These are the activations of a small neural network, seen along a few directions. Each row is one input.
Each table varies a few parts of the input and shows all the possible inputs, shuffled.
A made-up example of a description, with smaller parts first: one of 4 places along a line, together with either a single point or one of 11 places along a line or (one of 2 separate values, together with one of 8 places around a ring).
Shared parts are said once, and a part with two or three values counts as separate values.
(in the rows, 128 means zero)

Other details of the inputs shift rows strongly along two fixed directions, in all tables alike. That doesn't count.

Table:
row 1: [142 194  88 100  60 163  74 113 159  73  92]
row 2: [144  98 178 144 163 131 162 122 123 135 139]
row 3: [ 66 102 132 170 173 118  99 124 156 145 126]
row 4: [161 137 142 120 100 104 193 128  86 117 130]
row 5: [ 96 124 155 143 144 117 119 137 134 119 116]
row 6: [132  89 159 183 176 118 169 144  97 161 160]
row 7: [204 204 135 117 176 115 146  98  70 177 146]
row 8: [129 115 157 168 129  86 164 149  92 149 134]
row 9: [ 64  94 117 163 154 128  77 139 139 165 146]
row 10: [184 168 165  77  77 160 143 154 109 102 128]
row 11: [ 74  94  32 161 144 129  60 101 179 121 124]
row 12: [128 106 171 194 168 109 161 156  99 160 163]
row 13: [151 153 129  73 104 130 172 123 130  93  93]
row 14: [163 160  80  64  86 170  86  89 205  61  97]
row 15: [104  83 171 161 152  88 162 166  78 176 150]
row 16: [ 46 118  77 135 132 103  72 112 178 125  79]
row 17: [205 140 139  66  91 167 153 137 126 101 153]
row 18: [178 156 143  61  71 140 172 135 103 112 133]
row 19: [ 61  97  61 131 132 156  46 104 168 140 125]
Description of these inputs: either a single point or (one of 3 separate values, together with one of 6 places along a line).
- Change only the choice among 3 separate values in row 9. List by row number the other rows that result. => row 3, row 12

Table:
row 20: [ 96  88 159 148 151  88 176 148  76 161 141]
row 21: [163 106 173 114 119 133 189 154  83 135 158]
row 22: [176 164 132  91  94 168 122 111 163  85 109]
row 23: [ 80 150  37 159 180 118  59  75 139 174 116]
row 24: [ 29 109  87 156 149 105  60 124 157 145 102]
row 25: [166 159 132  77 102 166 114 116 165  94 116]
row 26: [122 143  88 118  90 155  89 121 167  96 117]
row 27: [ 67  76 139 171 169 118 101 148 129 164 151]
row 28: [160 181 124  97  75 136 132 124 141  85 102]
row 29: [ 85 140  66 117  99 116  81 110 164 114  92]
row 30: [186 128 206 136 122 145 179 158 100 127 154]
row 31: [142 134 143 176 196  97 135 130  61 196 170]
row 32: [167 149 198 134 117 118 183 151  96 121 126]
row 33: [150  92 162 137 156 107 180 139 106 139 150]
row 34: [ 70  73 116 177 177 104 121 124 135 142 137]
row 35: [166 146 112  93  80 151 123 132 151 101 124]
row 36: [150 137 103  75  98 152 133 109 142  97 111]
- What do these inputs look like to the network? => either one of 2 separate values or (one of 3 separate values, together with one of 5 places along a line)
- Change only the choice among 3 separate values in row 25. List by row number the other rows that result. => row 24, row 27
- Change only the place on the line of 5 in row 34. List by row number the other rows that result. => row 22, row 25, row 33, row 36

Table:
row 37: [124 140 109 129 136 134 105 119 129 138 127]
row 38: [124 138 103 134 137 125 111 114 133 132 124]
row 39: [200 144 177  91  95 156 180 143 113 107 139]
row 40: [123 141 110 129 138 129 113 116 131 136 125]
row 41: [113 121 119 131 117 128 117 129 145 112 118]
row 42: [122 138 104 128 142 124 114 114 131 138 124]
row 43: [108 128 111 128 118 123 112 127 129 134 124]
row 44: [124 134 110 137 133 131 105 120 131 137 132]
row 45: [125 139 110 134 134 134 106 119 130 135 128]
row 46: [120 141 106 127 139 130 112 115 132 138 124]
row 47: [ 95  83 166 166 173  97 151 142 105 154 141]
row 48: [125 137 109 136 132 134 105 119 131 135 129]
row 49: [117 108 112 124 123 134 122 123 145 122 124]
row 50: [116 124 125 131 123 127 119 127 146 121 118]
row 51: [123 141 107 126 136 134 104 117 131 139 125]
row 52: [208 179 162  76  70 162 154 135 139  86 118]
row 53: [ 97  69 149 164 168 102 160 140 110 153 146]
row 54: [107 123 120 134 117 132 114 130 144 114 119]
row 55: [129 137 113 106  96 148 105 130 156 102 118]
row 56: [108 127 112 130 120 122 114 132 129 134 119]
row 57: [122 140 104 127 141 128 111 111 129 137 122]
row 58: [110 114 117 126 119 130 115 132 146 117 125]
row 59: [148 147 132 126 133 131 135 123 120 133 133]
row 60: [124 138 105 127 139 128 109 116 132 139 127]
row 61: [109 132 113 125 116 127 112 125 126 130 121]
row 62: [114 101 149 169 181  97 153 135  94 166 152]
row 63: [123 134 105 138 136 127 108 117 133 135 130]
row 64: [114 126 123 125 128 126 112 124 146 122 118]
row 65: [210 184 147  67  69 149 162 131 123  92 121]
row 66: [138 153 122  99  98 151 107 122 155 104 109]
row 67: [150 141 130 126 137 128 132 125 118 137 137]
row 68: [ 96  84 155 172 169  84 166 148  88 165 144]
row 69: [109 129 110 124 120 119 119 120 127 126 116]
row 70: [114 119 122 132 118 129 116 132 145 116 121]
row 71: [125 139 110 129 134 133 105 120 131 138 130]
row 72: [107 132 112 127 119 125 113 129 127 130 116]
row 73: [125 137 109 134 133 132 104 119 132 136 131]
row 74: [194 139 172  89 100 141 183 143 115 101 137]
row 75: [112 113 119 119 119 140 114 130 141 120 127]
row 76: [109 111 115 127 123 136 123 123 144 119 124]
row 77: [124 137 104 134 135 127 106 116 134 134 128]
row 78: [106 118 120 128 119 132 118 132 143 114 124]
row 79: [109 129 104 125 118 116 119 120 133 125 117]
row 80: [106 113 122 127 123 130 119 131 141 116 122]
row 81: [ 97  83 164 173 169  95 158 144 108 153 142]
row 82: [109 135 112 126 118 121 122 127 130 125 114]
row 83: [178 123 217 131 141 119 205 159  86 133 153]
row 84: [115  98 148 174 179 101 151 134  92 164 151]
row 85: [176 125 201 128 130 122 194 150  98 124 143]
row 86: [139 155 118 103  91 153 106 122 157 101 107]
row 87: [115 120 125 133 115 133 112 135 143 118 123]
row 88: [193 145 174  93  95 141 180 146 118  97 135]
row 89: [ 95  70 152 163 167 106 156 139 109 153 145]
row 90: [159 167 108  99 106 150 107 116 139 119 121]
row 91: [123 138 104 130 141 124 113 114 131 136 125]
row 92: [131 130 113 102 100 148 111 127 153 106 121]
row 93: [187 159 149 111 118 134 158 127 112 120 136]
row 94: [124 138 106 132 136 127 106 116 133 136 128]
row 95: [192 152 180 101  92 150 170 149 116 102 134]
row 96: [107  97 145 169 185  99 148 132  91 170 149]
row 97: [107 127 122 135 121 130 115 125 148 118 116]
row 98: [114 126 128 127 126 131 110 129 145 125 121]
row 99: [123 140 108 134 135 130 111 116 133 132 125]
row 100: [110 112 119 122 121 134 122 128 141 116 126]
row 101: [115 130 111 125 119 119 121 129 130 129 117]
row 102: [109 131 109 124 119 120 119 123 129 125 110]
row 103: [136 112 138 116 122 130 141 136 130 121 135]
row 104: [127 142 106 128 136 130 110 112 131 132 123]
row 105: [170 119 196 130 126 123 189 154  96 121 145]
row 106: [149 144 132 131 132 131 137 124 120 131 134]
row 107: [126 141 110 130 133 134 105 118 130 136 128]
row 108: [168 123 199 134 135 107 206 156  71 143 155]
row 109: [112 110 113 125 120 139 115 126 146 124 125]
row 110: [111 108 119 120 125 131 122 127 139 117 124]
row 111: [115 100 148 170 178 102 149 133  93 164 150]
row 112: [114 127 122 123 127 125 116 122 146 118 114]
row 113: [125 139 110 131 133 132 104 119 132 137 131]
row 114: [106 117 120 127 117 137 111 134 143 118 125]
- The inputs of row 85 and row 86 match in every part but one. If row 104 is changed in the same way as row 85 into row 86, which row does it become? => row 107
- The inputs of row 96 and row 37 match in every part but one. If row 111 is changed in the same way as row 96 into row 37, which row does it become? => row 45
- What do these inputs look like to the network? => one of 6 places around a ring, together with either one of 2 separate values or one of 5 places along a line or one of 6 places along a line
- Change only the place on the line of 5 in row 40. List by row number the other rows that result. => row 46, row 59, row 99, row 106
- Change only the choice among 2 separate values in row 82. List by row number the other rows that result. => row 108
- Change only the place on the ring of 6 in row 87. List by row number the other rows that result. => row 41, row 54, row 70, row 95, row 105
- Change only the place on the ring of 6 in row 53. List by row number the other rows that result. => row 39, row 49, row 76, row 89, row 109
